A small network was shown many inputs. Here are its activations along a few directions, one row for each input.
Each table varies a few parts of the input and shows all the possible inputs, shuffled.
Descriptions start from the smaller parts, as in this example, which fits no table here: one of 2 separate values, together with either a single point or one of 11 places along a line or (one of 5 places around a ring, together with one of 6 places along a line).
Shared parts are said once, and a part with two or three values counts as separate values.
In the rows, 128 means zero.

Other details of the inputs shift rows strongly along two fixed directions, in all tables alike. That doesn't count.

A family of inputs:
r1: [ 98 168  52 115 164 102 123 190 149 177 104  95]
r2: [164 111 166  98 119 135  85 115  99 102 172 156]
r3: [156 120 145 107 124 120 100 125 114 107 162 156]
r4: [140  85 134 107 148 126 137 110  94 125 137 109]
r5: [160  87 149 125 102 143  93 126 128 129 147 146]
r6: [149 191  71 112  76 122 112 159 125 227 162 168]
r7: [ 81 176  76 161 120 127 170 136 153 175  85 122]
r8: [ 57 174  61 147 123 122 152 145 163 153 112 111]
r9: [172 136 167 119 123 125 109 128 118 110 152 145]
r10: [105  75 149 135 209 103 183  88 117  77  72  80]
r11: [139 206  93 145  50 146 120 156 141 209 135 188]
r12: [180 144 172 129  64 160  87 142 119 119 173 173]
r13: [168 127 172 122  72 174 115 129  87 101 174 151]
r14: [130 154  86 115  98 151  88 198 132 168 141 131]
r15: [ 84 178  93 166 130 119 142 136 180 179  79 129]
r16: [193 117 153  99  92 134  74 129 102 160 176 170]
r17: [ 77 157 107 164 154 114 156 136 181 124  88  94]
r18: [125  95 152 139 193  94 148 102 145  98  79 110]
r19: [173 111 193 105 123 145 109 109  83  88 161 129]
r20: [ 81  80 119 137 165 127 170 112 128  60 110  89]
r21: [174  78 207 114 151 132 101  89 101  91 126 141]
r22: [159  95 156 112  86 156 106 127 101  81 174 164]
r23: [151 109 177 130  97 162 108 109 104 120 130 148]
r24: [158  39 174 113 120 162 118 103  84  81 149 118]
r25: [138 219 101 124  77 133 110 142 120 226 138 171]
r26: [131 115 135 130 108 135 108 133 137 100 148 151]
r27: [104  61 160 161 195 108 159  98 162  64  59  94]
r28: [110 113 132 136 192  94 179 118 141  77  95  83]
r29: [107 186  90 135  78 141 103 153 152 170 152 162]
r30: [101 115 144 140 204  95 159 111 154  83  88  76]
r31: [ 69 156 102 160 151 120 171 134 165 121  89  82]
r32: [ 90  68 126 146 181 114 142 110 162 104  85  79]
r33: [ 80 145  71 131 174  85 173 133 153 121 105 105]
r34: [156 134 154 133  88 151 126 138 119 103 152 148]
r35: [ 72 153  63 148 126 122 147 141 162 188  99  98]
r36: [151  92 169  95 132 138 106 106  83  82 165 133]
r37: [145 195 101 129  97 118 131 142 129 196 128 170]
r38: [136 195 107 122  99 132 140 144 111 164 152 139]
r39: [156 102 147 100 122 135 102 114  93 145 153 127]
r40: [172  71 177 101 140 131  89 104 101 116 151 130]
r41: [ 94  91 118 118 188 105 170 107 115  72 114  88]
r42: [ 88 150  56 150 121 114 156 151 168 181 103 115]
Description of these inputs: one of 2 separate values, together with either a single point or (one of 4 separate values, together with one of 5 places around a ring).
- Changing only the choice among 2 separate values turns r34 into r28. The same change can be made to r17. Which row results? => r30
- Change only the choice among 4 separate values in r12. List by row number the other rows that result. => r5, r26, r27

A family of inputs:
r43: [135  70 158 118 113 152 117 112 105  83 154 136]
r44: [170  63 130  63 169 112  79 137  81 113 171 106]
r45: [157 154 139 137  64 154  88 150 139 170 152 176]
r46: [183 181 125 119  52 147  76 141 114 226 163 192]
r47: [ 88 124 114 153 159 109 148 121 170 109  94 116]
r48: [ 97 204  76 148 113 109 151 151 167 160 119 142]
r49: [ 84 150 115 152 172 104 169 130 165 100  88  89]
r50: [149 116 140 113  92 154 120 126  94  97 172 149]
r51: [141 140 137 116  88 156 119 138  97 113 167 137]
r52: [165 117 154 113 114 128 102 103 106 141 144 158]
r53: [105 121 124 141 188 101 160 114 145 135  72  87]
r54: [157  89 188 132 130 149 109 121 116  77 126 131]
r55: [137  41 187 119 144 157 129 111  96  47 126  98]
r56: [ 83 175  55 150  88 137 137 162 164 198 116 129]
r57: [ 95 106 121 136 211  81 184  98 141  97  79  87]
r58: [104 197  86 137 150  98 160 134 145 181 104 116]
- What is each input in this table made of? => either a single point or (one of 3 separate values, together with one of 5 places around a ring)
- Change only the choice among 3 separate values in r47. List by row number the other rows that result. => r43, r52
- Change only the choice among 3 separate values in r50. List by row number the other rows that result. => r48, r57

A family of inputs:
r59: [137  77 184 138 149 135 136  97 123  70 109 117]
r60: [127 141 114 121 117 131 120 141 125 135 142 130]
r61: [101 181  76 141  93 132 134 152 149 178 131 139]
r62: [165  87 191 128 109 155 110 104 105  89 139 146]
r63: [134  69 163 118 168 125 135 112 113  59 124 102]
r64: [159 102 155 106 149 119 110 117 106 115 141 129]
r65: [ 83 120 101 149 157 116 165 123 153 118  94  95]
r66: [181 141 147  98  94 137  87 128  92 166 168 166]
r67: [109 117 108 126 178  97 148 119 137 139  97  98]
r68: [173  76 169  96 136 133  90 120  94 102 156 134]
r69: [ 89 157  94 156 129 122 143 144 170 144 100 118]
r70: [159  78 184 126 108 158 100 116 111  83 146 143]
r71: [156 104 153 106 151 118 115 114 106 120 136 128]
r72: [111 144  88 125 150 104 137 135 138 173 110 116]
r73: [130  74 165 128 156 131 136 110 121  55 123 110]
r74: [ 89 156  87 145 131 119 148 144 158 138 112 115]
r75: [ 96 127 107 137 164 109 163 121 139 124  98  97]
r76: [182 128 170 103  89 152  93 126  86 118 179 164]
r77: [157 149 149 122  86 148 109 131 110 127 163 162]
r78: [ 77 121  97 147 161 114 161 131 158 111  95  93]
r79: [107 162  99 132 133 116 148 133 137 154 117 121]
r80: [173 123 179 124  83 157  94 126 110 109 159 166]
r81: [144  54 159 109 175 118 125 104 108  91 120 101]
r82: [103 166 104 142 127 120 151 132 146 141 116 126]
r83: [193 162 172 119  41 171  74 136 100 150 186 199]
r84: [142 107 163 126 124 139 130 110 111  95 136 133]
r85: [ 94 106  95 126 186  95 146 131 149 131  95  86]
r86: [109 186  85 141  90 133 136 146 141 181 131 146]
r87: [152 122 136 111  98 147 105 133 103 135 160 144]
r88: [175 198 123 124   7 178  67 160 114 209 190 210]
r89: [136 166 123 139  85 144 111 146 142 151 140 159]
r90: [ 95 150  99 155 123 126 146 135 161 153 100 121]
r91: [175 122 171 114  76 162  99 118  90 119 171 168]
r92: [106 138  83 124 152 104 134 140 144 169 112 110]
r93: [130  76 171 129 159 127 140 106 119  53 121 108]
r94: [ 91 116 104 137 169 109 164 122 140 120  95  92]
r95: [112 237  37 125  93 107 115 179 158 246 138 156]
r96: [136  79 164 118 165 122 136 110 111  65 126 104]
r97: [ 82 120  93 137 170 108 159 134 150 118  98  87]
r98: [128 185  84 119 117 108 116 154 139 194 136 143]
r99: [ 97 145  87 135 139 117 151 137 142 152 112 109]
r100: [138  80 184 138 152 134 136  99 125  66 111 118]
r101: [ 99 154 103 155 121 127 146 133 156 153 101 126]
r102: [ 98 129 113 135 172 105 164 120 141 113 100  96]
- What is each input in this table made of? => one of 4 places along a line, together with one of 11 places around a ring
- Changing only the place on the ring of 11 turns r67 into r68. The same change can be made to r62. Which row results? => r69
- Start at r74 and move only the place on the ring of 11, one step at a time. The first step leads to r78. Which rows follow, in order? => r61, r65, r86, r91, r84, r82, r77, r93, r73
- Start at r90 and move only the place on the line of 4, one step at a time. The first step leads to r65. Which rows follow, in order? => r99, r81
